A small network was shown many inputs. Here are its activations along a few directions, one row for each input.
In each table, some parts of the input vary, and every possible input appears once, in random order.
A made-up example of a description, with smaller parts first: values(2) and (point or ring(11) or (line(4) and ring(8))).
Shared parts are said once, and a part with two or three values counts as separate values.

Other details of the inputs vary at random and push rows far along three fixed directions, the same in every table; ignore that.

Table:
R1: [  0 -36   0 -17 -32   0  -6 -34 -10  15  24 -13 -46 -38]
R2: [ -7 -15  34   9  -7 -12  -4 113 -16  -1 -11 -12 -40   8]
R3: [-12  19 -20   2  29 -11  17 -14  44  -4  -1  -4  44  23]
R4: [ -6  -8   3  -8 -12 -17  25  38  29  -5  17 -26 -23   0]
R5: [ -6  -7 -16 -19   1 -10  18 -29  28  12  17  -6  -3 -11]
R6: [ -8  28  19  20  56   8 -20 108 -20  -4 -47  27  38  56]
R7: [ 14  -3 -15   3 -36  15  -9 -84 -22  -8   9  -8 -16 -31]
R8: [-24  15  -4  17  31 -18  19  35  52 -15   0 -23  46  46]
R9: [ -9 -11  38 -14  17 -13  -1 117 -22  20  -7   5 -41  13]
R10: [  2 -28  -6 -17 -34   4  -4 -35 -15  12  20 -22 -56 -38]
R11: [ 15 -14  -6  -1 -39  11  -7 -58 -24  -4  10  -9 -31 -34]
R12: [-13  -1  -5   1  -1 -16  20   7  26  -5  14 -37 -11  10]
R13: [ 10 -28  32  17 -29  21 -57  16 -88   9 -22   3 -64 -31]
R14: [ 18  29 -21   0  10  17   3 -60  -4  -9  -8  24  43   9]
R15: [ 11  21 -20  11   7  14  -9 -62   0 -10 -13  24  46  -1]
R16: [ -9 -25  -2 -32 -12 -21  24  -5  26  24  30 -14 -39 -28]
R17: [ 24 -11  31  -2 -19  20 -36  11 -80  14 -16  36 -41 -26]
R18: [ -5 -25   0 -25 -29 -18  27   3  34   6  37 -19 -34 -27]
R19: [ 11 -25   5 -22 -34  -5   5 -30 -14  18  21   6 -43 -44]
R20: [-25  14 -13   5  37 -13  21  50  65 -12   0 -16  45  39]
R21: [ 14   2  28  34  -6  22 -49  -1 -72  -1 -36  38   5  -7]
R22: [  8  -6  20  24   5  28 -58   1 -70   8 -38  36  -3 -10]
R23: [ -9  -4  34  24  21  -5 -25  78 -31   7 -31  11  -1  22]
R24: [ 10  31 -21  -8  19  17   5 -27   7  -7  -7  27  40   9]
R25: [-15 -22   5 -18 -11 -24  27  39  30   8  26 -41 -45  -5]
R26: [ -4   4  -5 -25  13 -18  31   8  24  11  18 -10  -8  11]
R27: [ -6  -8  -5  -7  -7 -12  21  15  35  -4  16 -11   3  -1]
R28: [-11  20 -13  16  14 -11  21  -4  48 -22   5 -11  53  32]
R29: [ -7 -16  12 -36  -3 -33  43  34  24  22  32 -24 -44   2]
R30: [ 17  29 -26  -7  11  22   2 -56  -2  -6  -7  29  41   2]
R31: [ -7  -2 -24 -14  -5   1  13 -26  29  -2  16 -25 -10 -11]
R32: [ -1   6  23  27   4   5 -21  71 -25 -15 -28   1  -3  17]
R33: [  4   8  -1 -24   3 -19  38  12  25   5  20  -3  -4   6]
R34: [  8  23 -32  11   0  29 -13 -53   4 -22 -13   9  36  -5]
R35: [ -7   2  -3 -30  17 -21  36  27  33  13  21 -11  -9  15]
R36: [ 15  31 -17   2   9  14   4 -60  -6  -9  -5  21  41  10]
R37: [ -6 -21  16 -24 -14 -34  37  39  34  15  31 -16 -36 -13]
R38: [  3  18  19  48  27  28 -62   8 -65  -7 -56  38  38  22]
R39: [ 13 -38  11 -14 -51   2 -10 -41 -26  11  25  -1 -57 -52]
R40: [  6  15 -16  21   1  16 -14 -48   1 -19 -12  13  47   8]
R41: [  9  21 -24   6   9  20 -12 -57   3  -8 -12  29  44  -8]
R42: [-17  22 -18  14  30  -9  20  27  46 -20  -8 -28  39  42]
R43: [  3  22  19  38  28  11 -30  44 -27 -12 -46  32  47  31]
R44: [ 10   5 -11  15  -9  18 -20 -52 -11 -14  -7  14  27  -8]
R45: [ -2 -35  37  11 -15   5 -40  49 -52  12 -11   4 -48 -16]
R46: [  3 -14 -13  -2 -17   9 -13 -68  -7   2  10  -6  -6 -22]
R47: [-14  12 -19  10  21  -7  13 -13  45 -13   2 -16  45  28]
R48: [  0   4 -10 -23   2 -12  29 -34  18  11  23 -12  -7   3]
Description of these inputs: values(2) and line(4) and line(6).
Question: The inputs of R27 and R19 match in every part but the line(4) part. If R8 is changed in the same way as R27 into R19, which row does it become?
Answer: R38
Question: The inputs of R43 and R40 match in every part but the line(4) part. If R41 is changed in the same way as R43 into R40, which row does it become?
Answer: R18
Question: Which other rows does R37 become when the line(4) part takes its other values? List them by row number.
Answer: R4, R17, R39
Question: Which other rows does R18 become when the values(2) part takes its other values? List them by row number.
Answer: R20
Question: Start at R7 and move only the line(4) part, one step at a time. The first step leads to R28. Which rows follow, in order?
Answer: R21, R36
